A small network was shown many inputs. Here are its activations along a few directions, one row for each input.
Each table varies a few parts of the input and shows all the possible inputs, shuffled.
A made-up example of a description, with smaller parts first: one of 4 places along a line, together with either a single point or one of 9 places along a line or (one of 2 separate values, together with one of 5 places around a ring).
Shared parts are said once, and a part with two or three values counts as separate values.
In the rows, 128 means zero.

Other details of the inputs shift rows strongly along three fixed directions, in all tables alike. That doesn't count.

Rows:
x1: [139  98 125 107 153 144 126 147 140 156 107  30 107]
x2: [115 109 101 125 173 155  78 159 127 163 137  70  97]
x3: [171  83 130 129 108 135 132 101 117 163 125  30  72]
x4: [ 81 138  96 131 188 152 101 125 156 173 109 113 128]
x5: [165 134 119 113  78  61 111 111  47 150 141  70  83]
x6: [ 83 178  78 101 146 124  87 111 100  98 118 194 148]
x7: [ 79 131 104  79 110  97  97 110 100 115 136 151 146]
x8: [117 140 141 142 150 187 145 135 201 103 123 169 126]
x9: [104 131  95 113 179 152  94 138 149 149 103  61 116]
x10: [173 116 175 148  90 107 175 134 106 106 144 156 157]
x11: [124 104  93 144 176 130 123 112 164 131 132 115 105]
x12: [ 77 105 105 138 159 176  80 136 173 127 167 164 113]
x13: [145  93 142 182 157 160 173 134 195 117 128 161 140]
x14: [181 131 164 166 118 142 190 127 170 119 103  89  84]
x15: [131  92 173 177 170 164 161 168 183 157 133 159 148]
x16: [134 133 110 139 108  95 106 121  74 138 146 151 123]
x17: [150 123 109 137 137 131 132  98 156 143 112  42  76]
x18: [146 122 115 111 119 166 121 102 155 132 113  41  96]
x19: [129 110 147  80  63  98 115 112  81 133 139  82 110]
x20: [103 137  95 104 137 110 104 120 109 101 136 183 168]
x21: [ 90 176 109 113 162 110 108 157  98 114  99 172 159]
x22: [126  94  87 134 172 131  93 104 141 148 142  83  78]
x23: [124 139 159 159 160 169 168 153 173 155  96 131 123]
x24: [139 156 160 115  81 111 152 127 132  99 124 158 162]
x25: [ 54 172  92  92 131 119  88 111 110 102 123 196 140]
x26: [145 107 117 130 124 164 101 129 134 136 151  93  97]
x27: [154 132 114  78  77  78 132  90  49 139 123  56 117]
x28: [134 121 134  97 123  90 108 153  70 143 121  89 137]
x29: [147 160 156 164 107 114 179 132 125  99 105 195 149]
x30: [192 128 180 146  57 102 173 139  81 121 149 120 131]
x31: [100 159  90 137 139  98 111 104 110 115 119 183 157]
x32: [158 131 194 159  93 102 169 175  98 158 134 154 152]
x33: [134 114 176 149 105 173 170 134 207 106 123 118 128]
x34: [120 129 119  75  93  91  92 111  74 128 146 129 133]
x35: [148 166 158 151 107 124 182 131 122  91 117 187 156]
x36: [166 152 167 148  85 110 185 124 122  98 121 147 163]
x37: [136  98 158 145 142 174 161 144 210 105 140 161 146]
x38: [134 131 168 130 115  91 170 153 105 150 112 152 171]
x39: [ 79 117  80 127 180 175  59 130 165 132 170 172 116]
x40: [ 91 132  84 104 148 111  71 118  92 108 151 194 161]
Description of these inputs: one of 5 places along a line, together with either one of 2 separate values or one of 6 places along a line.
- The inputs of x3 and x16 match in every part but the place on the line of 5. If x10 is changed in the same way as x3 into x16, which row does it become? => x30
- The inputs of x26 and x18 match in every part but the place on the line of 5. If x32 is changed in the same way as x26 into x18, which row does it become? => x4
- Change only the choice among 2 separate values in x38. List by row number the other rows that result. => x1
- Change only the place on the line of 6 in x29. List by row number the other rows that result. => x6, x8, x14, x25, x35

Rows:
x41: [103 118 110 132 161 193 120 118 192 129 120  91 100]
x42: [115 186  90  78  93  68  97 100  35 130  97 109 118]
x43: [ 72 155  83 148 180 145 107 119 159  98 131 214 154]
x44: [185  98 180 115  53 133 163 127 115 136 137  58  92]
x45: [148  79 148 211 198 206 155 168 217 154 142 138 125]
x46: [123 174 149 119  98 103 145 145  99 101 105 177 161]
x47: [ 99 116  48  87 151 152  66  61 136 157 120  24  62]
x48: [193  96 191 145  76 142 165 155 147 109 146  88 117]
x49: [119 155 110 102 112  52 116 120  52 133 117 151 157]
x50: [146 146 162 139  95  62 158 148  81 126 125 166 154]
x51: [153 135 153 131  73  86 150 126  83 106 147 177 144]
x52: [134 102 153 167 170 218 162 137 252 111 132 133 124]
x53: [180  97 168 152 123 131 181 142 146 124 117  89 128]
x54: [ 79 126 106 186 216 142 106 162 168 127 151 252 169]
x55: [ 97 130  72  91 174 182  75 103 153 156 115  46  72]
x56: [183  94 190 137 102 134 188 155 144 125 115  80 135]
x57: [178 105 190 130  82 116 163 154 106 167 122  47 103]
x58: [151 163 149 120  80  83 162 116 100  98 122 169 161]
x59: [119  99  53 103 160 153  51  95 123 151 151  39  58]
x60: [ 67 129 117 165 205 141 108 166 176 116 147 245 174]
x61: [109 153 104  65  98  52  93 115  31 150 114 101 142]
x62: [ 56 143  58 124 179 130  70  94 131 112 148 223 144]
x63: [102  99  71 102 176 159  57 121 108 200 135  33  82]
x64: [184  95 213 155  73 168 206 138 185 116 127 107 117]
x65: [121 148 158 134  96 107 156 133 139  82 129 210 187]
x66: [112 189 100  91 107  69 106 108  50 113 114 161 146]
- Describe the family of inputs behind these rows. => one of 2 separate values, together with either one of 5 places along a line or one of 8 places along a line
- Change only the choice among 2 separate values in x44. List by row number the other rows that result. => x51
- Change only the choice among 2 separate values in x41. List by row number the other rows that result. => x43
